Each row has a name. Each question is about the rows just above it. Places in a row count from 0.

sukiz: [162 108 101 160  64 136 157 156  98 101 109 130 143 131 194 163 121 114
 115 114 115  82]
goz: [129 113  82 133 114 136 140 151  82 159 109 111 130 134 123  83 125  87
 157 151 120 139]
lupo: [ 90 143  79 112 205 106 139 106 140  83  98 109 108 103  86  81 152 137
 142 109 117 117]
kav: [120 137 147 103 185  99 129  83 125  83 125 140 155  88 161 172 110 170
 123 113  97 181]
bopet: [155 138 128 175  78 158 146 162 151 108 108 103 103 169 125 150 159  95
  82 125 103 161]
Whose row is [ 90 143  79 112 205 106 139 106 140  83  98 109 108 103  86  81 152 137
 142 109 117 117]?	lupo
Whose row is [129 113  82 133 114 136 140 151  82 159 109 111 130 134 123  83 125  87
 157 151 120 139]?	goz
Whose row is [120 137 147 103 185  99 129  83 125  83 125 140 155  88 161 172 110 170
 123 113  97 181]?	kav
Which row holds [162 108 101 160  64 136 157 156  98 101 109 130 143 131 194 163 121 114
 115 114 115  82]?	sukiz
One entry of bopet was changed: [155 138 128 175  77 158 146 162 151 108 108 103 103 169 125 150 159  95
  82 125 103 161]. Where, and from what?	4, [78]
Where does [ 90 143  79 112 205 106 139 106 140  83  98 109 108 103  86  81 152 137
 141 109 117 117] differ from lupo, and what was there?	18, [142]

Guzaz: [110 142  42 137  66 124  47 115  49  79  59 110  41 133  47 112 115 141
  49 164  50 160]
goz: [ 81 123  42 160  94 111  43 138  42  57 107 108  72 113  39  65 139 147
  55  67  91  58]
zagag: [ 82 119  43 112 110  86  51  95  53  73  54  77  55 137  48 118 103  94
  48 136  56 133]
ber: [ 55 170  94  69 179  49  66  70  55  76 154  63 151 183  62  83  82  65
  81  56 164  54]
One entry of zagag was changed: [ 82 119  43 112 110  86  51  95  53  73  54  77  55 137  48 118 103  94
  48 136  55 133]. Where, and from what?	20, [56]
Where does [ 55 170  94  69 179  49  66  70  55  76 154  63 151 183  62  83  82  65
  81  56 164  53] differ from ber, and what was there?	21, [54]
Where does [110 142  42 137  66 124  46 115  49  79  59 110  41 133  47 112 115 141
  49 164  50 160] differ from Guzaz, and what was there?	6, [47]
One entry of Guzaz was changed: [110 142  42 137  65 124  47 115  49  79  59 110  41 133  47 112 115 141
  49 164  50 160]. Where, and from what?	4, [66]

zagag: [ 43  94  70  43 190]
Guzaz: [ 92 181  73  57 190]
bopet: [ 43 125  83 127 135]
vubo: [128 106 116 213 108]
ref: [109 114  74 115  98]
sukiz: [124  44 193  79 139]
One entry of vubo was changed: [127 106 116 213 108]. Where, and from what?	0, [128]
Where does [ 43 125  83 128 135] differ from bopet, and what was there?	3, [127]
The one value in zagag and Guzaz:	[190]
The one value in zagag and bopet:	[43]
One entry of zagag was changed: [ 43  94  70  44 190]. Where, and from what?	3, [43]

bopet: [159 150 117  29  69  74 180 159 185]
Lod: [159 150 117  74  69 160 180 150 185]
ber: [160 150 160  29  69  74 130  48  69]
Whose row is [159 150 117  29  69  74 180 159 185]?	bopet
Whose row is [159 150 117  74  69 160 180 150 185]?	Lod
Where does [159 151 117  74  69 160 180 150 185] differ from Lod, and what was there?	1, [150]

